A small network was shown many inputs. Here are its activations along a few directions, one row for each input.
In each table, some parts of the input vary, and every possible input appears once, in random order.
A made-up example of a description, with smaller parts first: values(2) and (point or ring(11) or (line(6) and ring(8))).
Shared parts are said once, and a part with two or three values counts as separate values.

Other details of the inputs vary at random and push rows far along three fixed directions, the same in every table; ignore that.

Table:
x1: 10  -4  23  38  -13  -16  -17  -9  -15  -7  6  1  -21  5
x2: 33  3  -20  2  -5  19  -10  -33  12  -20  -20  -10  -36  -36
x3: -22  20  -18  -30  12  -6  9  -12  -19  -8  3  8  -2  1
x4: 5  5  21  40  -4  -1  -9  1  -8  -1  6  -8  -12  6
x5: 11  20  34  -16  -4  -4  10  -4  -4  3  -14  0  34  -9
x6: -7  14  14  1  10  -1  7  15  -2  12  1  2  30  14
x7: 15  -28  -19  -3  -5  8  1  12  27  13  -11  11  0  -3
x8: -9  9  15  1  9  -2  4  18  -1  6  4  -3  30  9
x9: 16  -22  -22  -1  -1  10  2  8  23  15  -14  17  -5  -1
x10: -12  6  19  -3  5  1  4  16  1  9  8  -12  30  13
x11: -6  -2  14  -4  8  -13  8  14  -4  5  7  13  26  14
x12: 9  -15  -17  -1  -3  22  -2  13  28  15  -12  -8  2  -4
x13: 8  -10  30  39  -7  -18  -10  3  -11  -6  12  4  -12  9
x14: 14  -28  -18  -5  -6  10  0  11  26  12  -9  8  -1  -2
x15: -12  10  -13  8  -7  -4  -10  -35  -27  -28  13  -14  -59  -13
x16: -24  17  -24  -34  11  -5  9  -13  -18  -13  4  5  -5  -4
x17: -23  13  -10  -33  4  -3  6  -10  -13  -8  10  -6  4  -1
x18: -23  14  -19  -34  9  -5  8  -10  -15  -11  5  0  0  -4
x19: 4  -10  32  30  -10  -13  -7  3  -9  -1  15  -4  -6  14
x20: 12  -16  -21  2  -2  20  -3  13  29  15  -14  -4  1  -6
Description of these inputs: values(2) or (values(3) and line(6)).
Which of the alternatives is x5?
> values(2)
Which other rows does x13 become when the line(6) part takes its other values? List them by row number.
> x7, x9, x11, x14, x19

Table:
x21: 16  -25  -6  -18  9  7  7  35  38  23  -12  16  59  10
x22: 6  38  30  16  13  1  2  -19  -22  -17  9  -14  5  -5
x23: 31  -33  22  28  -8  1  -3  22  28  11  -4  8  11  4
x24: 4  -2  -29  -15  -12  7  -2  -24  1  -2  -12  9  -32  -12
x25: -19  46  10  -33  14  4  19  2  -13  -6  -10  -7  39  -15
x26: 5  -6  -28  -11  -7  3  -11  -17  4  -9  -5  -3  -23  -15
x27: -10  11  13  22  12  -20  -5  -6  -26  -19  18  -1  -14  4
x28: -11  8  21  15  10  -14  1  -7  -23  -28  24  -7  -15  -1
x29: -9  -2  -50  -40  19  8  14  11  14  8  -15  20  16  -5
x30: -11  -3  15  7  5  -5  4  22  6  19  11  -3  32  25
x31: -28  11  -2  -21  7  6  7  13  -5  4  11  -11  22  12
x32: 5  -7  -22  -3  4  12  10  -3  6  -9  -5  0  -34  -18
x33: 14  18  -19  1  11  21  -6  -18  8  -7  -24  -10  -24  -20
x34: -7  6  28  -3  -7  -16  0  -18  -22  -21  18  -14  -9  -4
x35: 17  -1  49  48  -15  -27  -20  1  -17  9  6  3  15  24
x36: -25  18  7  -35  21  -11  27  13  -14  0  8  16  30  8
x37: -11  -4  -33  -2  -5  20  -6  -5  6  -2  0  -14  -35  -8
x38: -20  9  11  17  -1  -4  -6  2  -17  -3  15  -15  -13  9
x39: -17  9  13  -43  7  -12  10  2  -9  -8  11  -5  42  2
x40: 25  -22  8  33  -12  -3  -7  11  15  17  -11  26  -5  10
x41: 29  -25  10  17  -20  1  -20  0  20  6  -6  -1  6  0
x42: -3  -3  -38  -2  3  3  1  -11  -2  -5  -8  18  -35  -7
x43: -6  -13  -19  -13  2  14  6  24  25  24  -5  -1  24  10
x44: -9  13  26  0  -7  -12  3  -19  -28  -15  11  -16  -15  -6
x45: 2  -2  -32  -9  -10  5  -6  -22  -1  -1  -12  9  -30  -9
x46: 5  -17  -7  22  -9  12  -9  11  17  14  -2  -9  -12  5
x47: 29  -21  22  24  -26  -2  -9  -2  13  18  -12  5  -4  2
Describe the family of inputs behind these rows.
> values(3) or line(6) or (values(2) and ring(9))
Which other rows does x32 become when the values(2) part takes its other values? List them by row number.
> x44
Which other rows does x45 become when the ring(9) part takes its other values? List them by row number.
> x24, x26, x34, x35, x39, x41, x44, x47

Table:
x48: 11  -17  -37  -7  -17  10  -10  -20  11  0  -14  5  -38  -16
x49: 5  -14  -29  -54  17  13  22  27  36  19  -18  20  53  -4
x50: 15  13  44  23  -2  -8  -2  7  -4  9  -5  -1  31  9
x51: 19  -12  -30  -12  -16  11  -6  -27  11  -9  -16  2  -39  -26
x52: -47  20  -20  -45  28  -9  22  9  -21  -8  19  7  18  12
x53: -29  39  -6  -51  27  6  22  -2  -14  -14  3  -12  30  -10
x54: -12  11  7  16  5  -20  -2  -11  -29  -13  12  11  -21  9
x55: -13  3  14  9  -6  -9  -5  -11  -19  -16  20  -18  -22  0
x56: -16  2  4  18  5  -9  -1  -3  -19  -17  21  -6  -27  3
x57: 34  -30  2  4  -18  11  -8  7  34  15  -18  2  10  -7
x58: 4  0  38  39  -3  -5  -9  22  1  19  6  -7  28  25
x59: 18  -35  -5  9  -18  9  -9  15  31  25  -10  4  9  8
x60: 6  4  -34  5  -5  17  -7  -17  6  -2  -16  -3  -39  -17
x61: -13  19  14  23  4  2  -6  -8  -19  -16  16  -25  -23  -1
x62: 18  -4  39  23  -1  -21  -1  12  -4  9  1  19  30  16
The inputs of x50 and x60 match in every part but one. If x62 is changed in the same way as x50 into x60, which row does it become?
> x54
Describe the family of inputs behind these rows.
> values(3) and ring(5)
Which other rows does x59 become when the values(3) part takes its other values? List them by row number.
> x52, x58
